Each row below holds a small network's activations on one input, seen along a few directions.
In each table, some parts of the input vary, and every possible input appears once, in random order.
A made-up example of a description, with smaller parts first: one of 5 places around a ring, together with either a single point or one of 9 places along a line or (one of 3 separate values, together with one of 6 places along a line).
Shared parts are said once, and a part with two or three values counts as separate values.
In the rows, 128 means zero.

Other details of the inputs vary at random and push rows far along three fixed directions, the same in every table; ignore that.

Rows:
x1: [139 105  88 118  76  62 142 140  58 173 165 126 191]
x2: [106 123 185 120 101 156 127 141 195 122 110  90 100]
x3: [ 98 131 184 131 127 155 108 107 196 106 135 107 135]
x4: [156  63 140 125  68  97 117 176 143 153 175  99 230]
x5: [129 155 146 111 139 121 117 152 104 152 179 173 100]
x6: [127 133 200 134 145 135  95 109 176 116 108 110 157]
x7: [ 92 136 179 134 111 129 106 120 193 128 122  96 112]
x8: [115 119 166 146 140 171 106 128 198  94 123 117 142]
x9: [ 96 121 212 142  99 148 126 125 185 118 115  90 115]
x10: [133  66 138 122  75 145 160 105 158  99 119  71 229]
x11: [129 150  93 142 162 146 140 100 103 102 107 151  99]
x12: [110 143 165 106 117  92  62 188 180 183 194 148 117]
x13: [144 154 120 136 140  82  95 156  96 166 177 167  98]
x14: [ 93 134 181 124 126 153 107 108 197 110 135 107 130]
x15: [128 118 209 136 108 117  85 186 170 159 187 139 132]
x16: [106 120 192 111 114 181 131 127 207 101 117  99 118]
x17: [125 139  85 119 163 159 145 114 114 114  98 142  85]
x18: [ 96 132 183 140 112 131 107 119 192 124 121  94 116]
x19: [148 146  82 116 155 105 102 194 104 173 156 175  82]
x20: [193  86  70 121 148  83 123 150  64 146 133 149 225]
x21: [133 135  89 141 147 138 149 124 110 121  84 126  83]
x22: [169 136 153 131 156 143 151  96  89  97  79 134 118]
x23: [161 139 135 129 132 113 118 175 100 151 164 159  88]
x24: [152 144 134 108 144 136 121 163 116 139 170 169  95]
x25: [111 105  51 135  88 102 165  79  98 122  75  82 179]
x26: [128 138  86 135 145 137 147 125 111 125  84 126  79]
x27: [183 107  68 126 140  72 110 140  61 151 140 153 228]
x28: [130 136  87 125 164 160 147 113 113 109  97 142  90]
x29: [166 126 103 132 177 137 108 175 112 134 165 181 114]
x30: [134 152 149 117 141 123 117 151 102 148 180 173 104]
x31: [150 106  42 117 118  89 124 138  75 149 167 150 210]
x32: [124 119 211 121 119 142  88 174 184 144 197 145 150]
x33: [122 154  90 145 141 123 137 111 104 123  93 133  81]
x34: [119 154 123 140 151 136 144  78 106 103 115 136 101]
x35: [138  87  43 125 120 132 176  85  87 107  89 103 190]
x36: [166 132  98 141 163 110 107 191 101 153 157 172  99]
x37: [111 160  85 133 138 121 135 112 109 132  93 133  73]
x38: [129 140 137 135 123 145 160 109 115 110  89 111  71]
x39: [170 149 169 126 158 103 100 149  77 155 157 178 131]
x40: [ 94 159 152 118 134 154 158  87 120 108 104 125  78]
x41: [131 141 142 127 141 169 163  97 124  91  98 124  84]
x42: [ 92 157 149 127 116 131 156  99 115 128  93 112  64]
x43: [138 131  92 147 149 138 151 123 109 115  83 125  88]
x44: [136 121 184 114 110 125  88 205 181 160 181 138 117]
x45: [125 104 104 136  99 121 187  65  71 102 106  98 189]
x46: [139  76 114 136  87  89  92 177 159 156 170 107 237]
x47: [ 97 167 113 114 145 131 139  83 114 117 116 136  83]
x48: [ 92  81 148 122  48 109 153 103 153 133 111  55 210]
x49: [141 134 147 139 145 171 166  95 120  83  98 125  93]
x50: [143 158  90 116 166 116  90 170 102 153 180 195 102]
x51: [103 117  68 115 101 105 168  55  86 113 106  94 185]
x52: [113 160  87 123 158 144 135 103 108 115 107 151  85]
x53: [140 129  94 138 167 162 152 110 112 100  96 140 100]
x54: [110 127 159 148 124 144 103 142 191 117 113 105 121]
x55: [ 87  88 128 122  58  99 135  91 171 132 109  52 211]
Each input here is: one of 5 places around a ring, together with either a single point or (one of 2 separate values, together with one of 5 places along a line).
- Changing only the place on the ring of 5 turns x3 into x53. The same change can be made to x6. Which row results? => x20
- Change only the choice among 2 separate values in x38. List by row number the other rows that result. => x41
- Start at x36 and move only the place on the line of 5, one step at a time. The first step leads to x43. Which rows follow, in order? => x21, x26, x19
- List by row number the other rows that have the place on the ring of 5 in common with x45. => x1, x5, x9, x15, x30, x32, x39, x40, x42, x48

Rows:
x56: [129 121 169 127 141 139  77 173 193 138 158 139 143]
x57: [192 134 107 115 166  93  81 205  78 173 221 214 151]
x58: [131 126  51 127 117 112 180  87  55 122  94 119 126]
x59: [110 162 200 145 154 180 138 104 167  91  79 118  37]
x60: [107 156 172 138 167 198 134 107 182  81  81 126  43]
x61: [100 122  91  97  45  27 133 118  61 198 205 118 204]
x62: [125  69 149 125  78 129 138 114 165 116 117  71 234]
x63: [104  72 128 122  60 120 143 125 171 130 124  63 215]
x64: [126 117 168 119 128 146  90 180 192 140 167 136 133]
x65: [148 179 126 135 165 115 134 138  63 143 134 179  27]
x66: [133 119 167 129 149 146  75 171 194 132 159 143 149]
x67: [134 131  53 135 129 105 167  80  58 120  85 120 137]
x68: [108 109 148 144 118 176 182  46 149  62  38  64 148]
x69: [125 135  57 136 114  91 170  83  55 131  87 112 123]
x70: [120 124 173 127 124 127  80 176 191 149 159 129 130]
x71: [156 172  89 128 196 144 126 140  76 125 140 197  47]
- What do these inputs look like to the network? => either a single point or (one of 3 separate values, together with one of 5 places along a line)

Rows:
x72: [121 110 133 141 115 156 172  67 125  82  73  86 152]
x73: [ 65 137 139 126  55 101 175  54 123 126  90  56 117]
x74: [102 141 242 115  85 101  91 160 161 169 198 129 129]
x75: [144 117 180 115 132 135  92 174 167 140 179 149 155]
x76: [102 133 227 132 140 196 120 110 219  83 103 105 104]
x77: [157 173 115 140 181 131 145 107  58 116 100 171  47]
x78: [159 104  97 124 115  94 133 126  81 141 144 131 202]
x79: [113 117 134 137 123 149 164  55 127  84  73  89 161]
x80: [125 110 136 123 116 122  86 186 179 154 176 134 151]
x81: [153 111 182 128 131 135  92 185 166 140 171 142 146]
x82: [ 94 123 188 144 126 182 117 136 228  99  86  88  87]
x83: [140  98  57 123 103  82 130 140  94 156 135 118 194]
x84: [132  95  50 119  98  88 134 134  96 152 154 123 197]
x85: [131  98  52 110 100  90 135 132  96 154 153 125 198]
x86: [127 110 138 115 118 123  88 187 177 157 169 135 149]
x87: [182 176 164 117 196 123  72 220 100 169 207 231  39]
x88: [133 173  78 140 168 132 145 122  77 124 102 163  29]
x89: [162  97  95 126 111 100 141 134  80 138 150 131 196]
x90: [135 171  81 132 170 133 148 124  76 129  98 163  29]
x91: [118 117 135 139 120 149 164  59 126  84  69  87 158]
x92: [133 103  53 120 103  82 128 132  96 155 144 121 201]
x93: [128 177  79 129 170 135 144 115  78 126 106 166  32]
x94: [104 130 226 143 140 195 120 112 220  83 105 103 102]
x95: [ 91 117  94 134 112 139 158  66 142  97  69  77 151]
x96: [155 173 114 131 178 140 153 109  58 113 108 174  46]
x97: [125 117 139 123 120 117  80 182 179 156 165 132 155]
- What do these inputs look like to the network? => one of 2 separate values, together with either a single point or (one of 3 separate values, together with one of 4 places along a line)
- Changing only the choice among 2 separate values turns x85 into x76. The same change can be made to x97. Which row results? => x78
- Change only the place on the line of 4 in x93. List by row number the other rows that result. => x85, x86, x90
- Change only the choice among 2 separate values in x96. List by row number the other rows that result. => x86
